Small tables with named rows and columns. After each table, cells are looked up by row and column.

nosa =
	vusafa	gafu	bof	mufi
bizipo	0.8	0.8	0.9	0.6
pimimi	0.6	0.6	0.9	0.3
tivat	0.2	0.8	0.4	0.5
dop	0.5	0.7	0.2	0.6
tafemo	0.6	0.7	0.7	0.5

bof of tafemo: 0.7
mufi of tafemo: 0.5
vusafa of tivat: 0.2
gafu of dop: 0.7
gafu of pimimi: 0.6
mufi of dop: 0.6
gafu of tafemo: 0.7
bof of tivat: 0.4
vusafa of pimimi: 0.6
bof of dop: 0.2
vusafa of bizipo: 0.8
bof of bizipo: 0.9
vusafa of dop: 0.5
bof of pimimi: 0.9
gafu of bizipo: 0.8
gafu of tivat: 0.8
mufi of pimimi: 0.3
mufi of tivat: 0.5
Which row has the largest vusafa? bizipo

Table rudoges
|  | pevip | sig | nuki | fita |
|---|---|---|---|---|
| mugegis | 50153 | 58648 | -34499 | 85685 |
| nuranav | 45023 | -76653 | 49371 | -40669 |
| mufufup | 12153 | -22434 | 26062 | -38762 |
| tagariv | -49197 | 81866 | -23746 | 10296 |
| vek | -62196 | 25518 | 33972 | -32285 |
| pim | -36170 | 15278 | 11847 | -4466 |
| kefo | -23134 | 52088 | -29054 | 86749 |

pim, fita -> -4466
pim, pevip -> -36170
mufufup, fita -> -38762
mugegis, fita -> 85685
tagariv, nuki -> -23746
nuranav, pevip -> 45023
kefo, sig -> 52088
mugegis, pevip -> 50153
tagariv, pevip -> -49197
vek, nuki -> 33972
kefo, nuki -> -29054
vek, sig -> 25518
tagariv, fita -> 10296
vek, pevip -> -62196
kefo, pevip -> -23134
mugegis, sig -> 58648
nuranav, sig -> -76653
kefo, fita -> 86749
mufufup, pevip -> 12153

non =
	tazak	tober	rovud	fogi	bil	fubid	gub	suz	nulosu	bibava
sep	-3168	-4623	-3686	-6320	-1267	-2811	-5538	-7429	210	-1797
safimi	-2638	-4682	-5329	-6770	-1858	-2682	-5120	-8124	1365	-2442
niz	-3011	-2825	-2332	-3765	-301	-1447	-3125	-5458	-2287	1544
mido	2944	1238	5089	2676	682	-3348	1707	897	-7375	2317
davunuf	-6059	1195	-890	-197	-7705	1898	-3487	692	-4029	-4864
kazosa	-6411	-3049	-5038	1200	-5583	-2935	212	5055	-2904	-2729
big	-3230	-8391	-7081	-1599	1218	-6720	-391	-1747	1373	4108
poriku	-6319	2378	407	554	-8272	3493	-5408	468	-5380	-4441
pivo	-469	-3699	-3643	-5067	-2098	-3192	-2640	-4341	-311	-5115
fabatu	4796	-3039	1060	1248	2744	-8441	7244	4990	-4213	-1087

What is the rovud of davunuf in non?
-890
What is the fogi of safimi in non?
-6770
What is the fogi of davunuf in non?
-197
What is the nulosu of safimi in non?
1365
What is the bil of mido in non?
682
What is the bil of safimi in non?
-1858
What is the fogi of kazosa in non?
1200
Row with the largest gub: fabatu

Table buguf
,lobata,vugunid,diribo
nezakam,2.11,-6.03,-1.24
tas,-5.67,-1.61,-8.55
mon,-3.96,-6.94,-5.19
famanuz,5.12,-3.70,3.24
pum,-6.84,-1.03,-6.61

lobata of pum: -6.84
lobata of famanuz: 5.12
diribo of famanuz: 3.24
vugunid of mon: -6.94
diribo of tas: -8.55
vugunid of pum: -1.03
diribo of pum: -6.61
vugunid of nezakam: -6.03
vugunid of famanuz: -3.70
lobata of tas: -5.67
lobata of mon: -3.96
vugunid of tas: -1.61
lobata of nezakam: 2.11
diribo of mon: -5.19
diribo of nezakam: -1.24
Which row has the largest lobata? famanuz

Table kog
	rin	rosaras	zerovu	viketot	zuzonup	pemobas
datagiv	168	93	128	42	147	241
fes	126	143	160	173	166	66
dupusa	106	162	61	159	153	77
fub	140	157	61	139	146	112
tad	154	113	142	138	114	117
fafebek	146	116	128	122	151	137
bonif	154	168	129	54	62	163
dav	136	115	138	95	122	194
lekizem	119	131	113	121	105	161
zad	159	114	161	22	73	232

tad, zerovu -> 142
dupusa, pemobas -> 77
fafebek, zuzonup -> 151
fes, rosaras -> 143
fafebek, rin -> 146
zad, zerovu -> 161
fes, zuzonup -> 166
tad, rin -> 154
tad, viketot -> 138
datagiv, pemobas -> 241
dav, rin -> 136
bonif, zuzonup -> 62
fafebek, rosaras -> 116
fes, zerovu -> 160
dupusa, rin -> 106
lekizem, zerovu -> 113
datagiv, zerovu -> 128

Table mumim
	tesun	vis	pid	gemekal	pel	bir
niz	48	78	80	105	82	55
zesasa	153	94	107	107	100	62
taso	57	60	69	33	101	19
venit	33	75	85	175	103	110
gez	105	162	170	102	112	17
siz	245	168	156	134	71	43

venit, bir -> 110
zesasa, bir -> 62
zesasa, gemekal -> 107
zesasa, pel -> 100
niz, pid -> 80
niz, pel -> 82
siz, gemekal -> 134
zesasa, vis -> 94
Row with the largest gemekal: venit

nokava:
         tireg  rarat
fise       250     40
kitaf      236    144
lefufim    230    255
lati       242     41
nes        234    177

rarat of kitaf is 144
tireg of nes is 234
rarat of fise is 40
tireg of fise is 250
tireg of lati is 242
rarat of nes is 177
tireg of kitaf is 236
rarat of lati is 41
tireg of lefufim is 230
rarat of lefufim is 255
Row with the largest rarat: lefufim

Table seg
         gedebu  kuri  git  fuzetog  bev  mib  zep  nisegi  ginugev
zuli        143   181  116      176  139  202  194     114      172
lidig       141   157  118      183  149  192  163     106      138
zumoban     177   182  157      177  119   79  178     191      157
zer         193   146  202      124  121   49  178     246      221
bolitu      190   116  188      126  132   79  172     214      190
lub         102   202  108      233   99  213  110      30       27
kug         185   143  182      141  106   71  182     212      161

zer, bev => 121
zuli, fuzetog => 176
lidig, git => 118
lub, mib => 213
lub, kuri => 202
zer, zep => 178
zuli, gedebu => 143
zuli, ginugev => 172

vuni.csv
,bufa,reb,robige,movida,tetunos,beb,lusu,fotefo,gasu
nov,-0.83,-3.95,-3.70,0.45,-2.36,-1.66,1.07,-3.89,3.70
gukotu,2.40,-7.55,-0.08,-1.37,1.01,1.35,-1.05,0.86,4.18
lavavu,-4.48,4.26,-2.88,1.95,-2.35,-2.01,0.46,-2.18,3.68
kapimu,3.37,4.73,2.17,-3.96,-0.29,7.52,2.40,0.37,0.72
regurip,-2.72,-2.07,-1.55,2.85,-0.52,-0.39,-3.42,2.36,7.17
mav,-2.26,0.20,-2.49,5.99,1.92,2.57,1.07,-2.63,6.26
bonipi,3.40,-5.43,-0.47,2.67,-1.32,0.78,-2.38,5.02,3.97
mikuf,2.36,0.17,-4.18,-3.08,-4.14,-0.01,1.90,3.83,4.68
sedu,5.61,-3.59,-2.14,-2.14,0.23,4.56,3.62,1.23,4.20

What is the robige of mikuf in vuni? -4.18
What is the beb of nov in vuni? -1.66
What is the movida of sedu in vuni? -2.14
What is the fotefo of nov in vuni? -3.89
What is the bufa of kapimu in vuni? 3.37
What is the beb of sedu in vuni? 4.56
What is the fotefo of gukotu in vuni? 0.86
What is the movida of kapimu in vuni? -3.96
What is the bufa of sedu in vuni? 5.61
What is the robige of lavavu in vuni? -2.88

